Each row has a name. Each question is about the rows just above it.

[-35.3   3.0   2.7  24.4  41.6  15.1  -1.8  10.9   9.5   4.3  11.3 -18.1
 -27.4   1.0  -9.7 -27.9  -4.9   8.8  -3.5  31.2 -16.4  -8.5  11.1 -37.3
  28.7  30.2  32.7  84.6  -5.4  17.0  31.3  26.5 -16.3 -49.4 -73.0  25.3
   8.5 -38.3 -35.0 -13.0 -37.4  -3.4   4.6 -15.4  13.3  34.1 -33.6 -14.7
 -15.6   1.3 -43.1 -28.0  -4.8  27.9 -11.5] : j_912
[-32.4 -59.2 -28.2  19.8   6.6  -0.3  -1.3   9.7  -0.9  62.4 -21.2 -15.6
 -40.6 -48.3  10.9   8.9  28.7  -0.9 -12.3  16.4  15.6   7.5 -31.7  -4.0
  34.8 -16.3  47.2  16.5   0.0  13.1 -11.0 -31.4  57.6 -19.1   3.8 -23.9
   3.9 -14.7   1.0 -74.2 -24.1   7.4   1.0  -2.7 -19.8  -7.1  15.3  10.2
  -4.2 -16.0  23.2 -35.1 -67.2  27.4 -15.0] : j_998
[-46.6  12.2 -12.5  22.9  10.8  33.9 -28.8 -10.9  24.1  -1.8  -1.6 -30.3
 -24.1  20.6 -40.7  -9.4  29.7   8.9   7.8  53.5 -43.3 -21.6 -31.3   8.4
  56.5 -13.7  26.7   0.6 -26.4  19.4  58.0  12.4 -40.6 -34.6 -60.8 -18.4
  46.3  -9.1  -9.8 -14.8 -19.1  11.7 -11.4  -3.3   0.0  14.6 -11.6 -54.2
   9.2  -3.4  14.5 -30.7  13.6  24.1  27.8] : j_674
[-49.5   8.1  21.4 -26.5  27.9  10.9  17.0  29.7   3.7 -11.0   0.7 -48.6
 -55.5 -19.6  -1.7 -18.3 -29.6  -8.8  22.1 -18.8  23.3 -14.3  21.9  28.0
   2.2  -8.7 -31.9  85.7  -7.8 -14.0  44.3  17.5  -0.3  -1.9 -22.1  37.0
 -17.3 -37.6  -4.3 -18.7  35.8 -11.5  24.9   2.7  33.0  43.4  -9.3  17.2
 -36.0 -25.9  13.3  15.2   7.9  23.4 -45.4] : j_815
[-51.2  18.0  17.1   4.7  63.6  28.7  -6.7  37.1 -35.3   1.7   4.3  16.6
 -33.1 -34.4 -17.9 -24.4 -12.3 -28.6 -25.0 -20.4  22.0  22.2  18.5  -3.7
 -11.5  10.3   0.8  33.1 -12.2   3.8  35.4  -2.3   8.7 -10.7 -45.7  27.8
  -6.3 -30.1  -6.1 -50.2  -9.4  13.7  -0.1 -84.5 -23.6  37.0   6.3 -13.3
  -8.6  22.4 -48.7 -18.5  17.8  19.3  24.1] : j_211
[ 10.4   1.8  -8.1  -1.9  51.1  23.6  22.9  12.0  -0.4 -40.6  -7.2  15.7
  -8.8 -33.5 -12.6  -1.5  45.3  51.9 -12.9  39.1  12.8 -32.8 -44.9  12.4
 -25.6 -14.6 -14.4 -33.2 -27.8  30.5 -33.4  70.8  23.2  12.3   2.1 -12.6
   1.0  -9.4 -10.9 -27.9  43.4   5.1   8.4  29.8 -35.5  42.3  -1.1 -10.9
  29.4 -29.8  -6.3  -3.1 -14.1  43.3 -10.2] : j_170
[ -9.1 -74.7 -10.4  48.1  20.1  -1.8   1.6  27.0   2.5  47.4   1.3 -24.0
 -11.4 -38.2   4.1  56.6 -11.5 -32.8  26.5 -15.1  36.1 -10.3 -35.1  28.0
   1.0  19.9   4.0 -10.0 -23.1 -17.2  10.7 -10.9  14.9 -29.2  17.5  12.3
  25.2 -11.1 -47.7 -31.7  -5.7  27.0  -9.0  49.6   2.4  36.8   1.2  37.0
  -6.0  16.9  35.8 -43.8  25.9 -12.4 -38.6] : j_605
[ 13.2 -35.5 -28.3 -27.9  -1.5  -0.4  -2.2   5.1 -17.6  19.6  52.3 -10.9
   6.1 -13.4   9.4  12.6  39.5   9.1  30.2 -41.6  14.8  45.6 -66.4  -6.5
  15.9   1.4   2.8  -9.1 -34.6  25.7   0.4 -39.7  -2.3 -54.3 -29.1 -18.2
  -3.7 -42.4  17.5  43.3  39.4  11.1  27.1 -27.8 -38.2  19.2 -47.4 -12.7
  -2.7 -36.2  44.0  19.8  -8.9  45.2   0.0] : j_239
[-14.7 -46.7 -23.7 -31.4  14.9   0.9 -10.7  25.0  15.0  12.4 -40.4  11.0
 -39.3  -0.8  21.6 -22.4   7.8  39.2  43.8   5.7  46.2 -18.1 -12.4  46.2
  -9.3 -31.2 -50.8  44.0  -9.7  -2.0  63.9  12.9  -2.1  40.8  10.4  27.7
 -10.1 -11.7 -35.5 -17.9  26.5 -25.5  -7.5  22.2  17.8  12.3 -20.3 -35.2
 -53.0   2.0  10.3  45.7  21.9  -2.2   5.7] : j_208
[-14.6   6.2 -35.6 -51.5  39.4   2.1  11.0   6.0  -6.9   6.2 -74.8  -6.4
  42.6  33.4  -9.7   0.1  -3.4  -4.3   7.6  14.8  15.8  17.3 -13.0  46.8
   9.6  17.1 -33.0  14.4  10.3 -20.5 -37.9  45.0  -2.6 -20.4  34.9  13.3
  38.8  -5.9   0.8  33.7 -19.7  42.1 -39.6 -49.1   2.7  35.5 -14.5  32.0
  -3.7  -5.6  24.9 -50.9 -23.5  15.9   6.6] : j_368
[ -7.4   7.2  25.8 -40.6  54.8  -4.4 -24.3 -56.3   7.3   3.5 -16.7 -40.3
 -30.7 -30.5  10.8  32.9 -19.9  18.3   8.6   8.9  -2.3 -19.3  45.9 -10.1
 -37.0 -44.1  39.4   8.5 -29.1   8.1 -11.8   2.2 -29.7  -1.4  35.8  22.9
  -0.6  -1.2  44.8   4.2 -33.4  31.9  15.3 -16.5 -38.2  24.5  17.3  16.6
 -43.5  32.4  40.2 -12.7  -7.2  53.6  13.2] : j_763
Among the named rows, does one hold [ 16.6 -43.5  32.4] next to each other, in this order? | yes
The row with [-46.6  12.2 -12.5  22.9  10.8  33.9 -28.8 -10.9  24.1  -1.8  -1.6 -30.3
 -24.1  20.6 -40.7  -9.4  29.7   8.9   7.8  53.5 -43.3 -21.6 -31.3   8.4
  56.5 -13.7  26.7   0.6 -26.4  19.4  58.0  12.4 -40.6 -34.6 -60.8 -18.4
  46.3  -9.1  -9.8 -14.8 -19.1  11.7 -11.4  -3.3   0.0  14.6 -11.6 -54.2
   9.2  -3.4  14.5 -30.7  13.6  24.1  27.8] is | j_674
Whose row is [ -7.4   7.2  25.8 -40.6  54.8  -4.4 -24.3 -56.3   7.3   3.5 -16.7 -40.3
 -30.7 -30.5  10.8  32.9 -19.9  18.3   8.6   8.9  -2.3 -19.3  45.9 -10.1
 -37.0 -44.1  39.4   8.5 -29.1   8.1 -11.8   2.2 -29.7  -1.4  35.8  22.9
  -0.6  -1.2  44.8   4.2 -33.4  31.9  15.3 -16.5 -38.2  24.5  17.3  16.6
 -43.5  32.4  40.2 -12.7  -7.2  53.6  13.2]? | j_763
[-49.5   8.1  21.4 -26.5  27.9  10.9  17.0  29.7   3.7 -11.0   0.7 -48.6
 -55.5 -19.6  -1.7 -18.3 -29.6  -8.8  22.1 -18.8  23.3 -14.3  21.9  28.0
   2.2  -8.7 -31.9  85.7  -7.8 -14.0  44.3  17.5  -0.3  -1.9 -22.1  37.0
 -17.3 -37.6  -4.3 -18.7  35.8 -11.5  24.9   2.7  33.0  43.4  -9.3  17.2
 -36.0 -25.9  13.3  15.2   7.9  23.4 -45.4] is in which row? | j_815
Among the named rows, does one hold [-24.3  -4.4] next to each other, in this order? | no

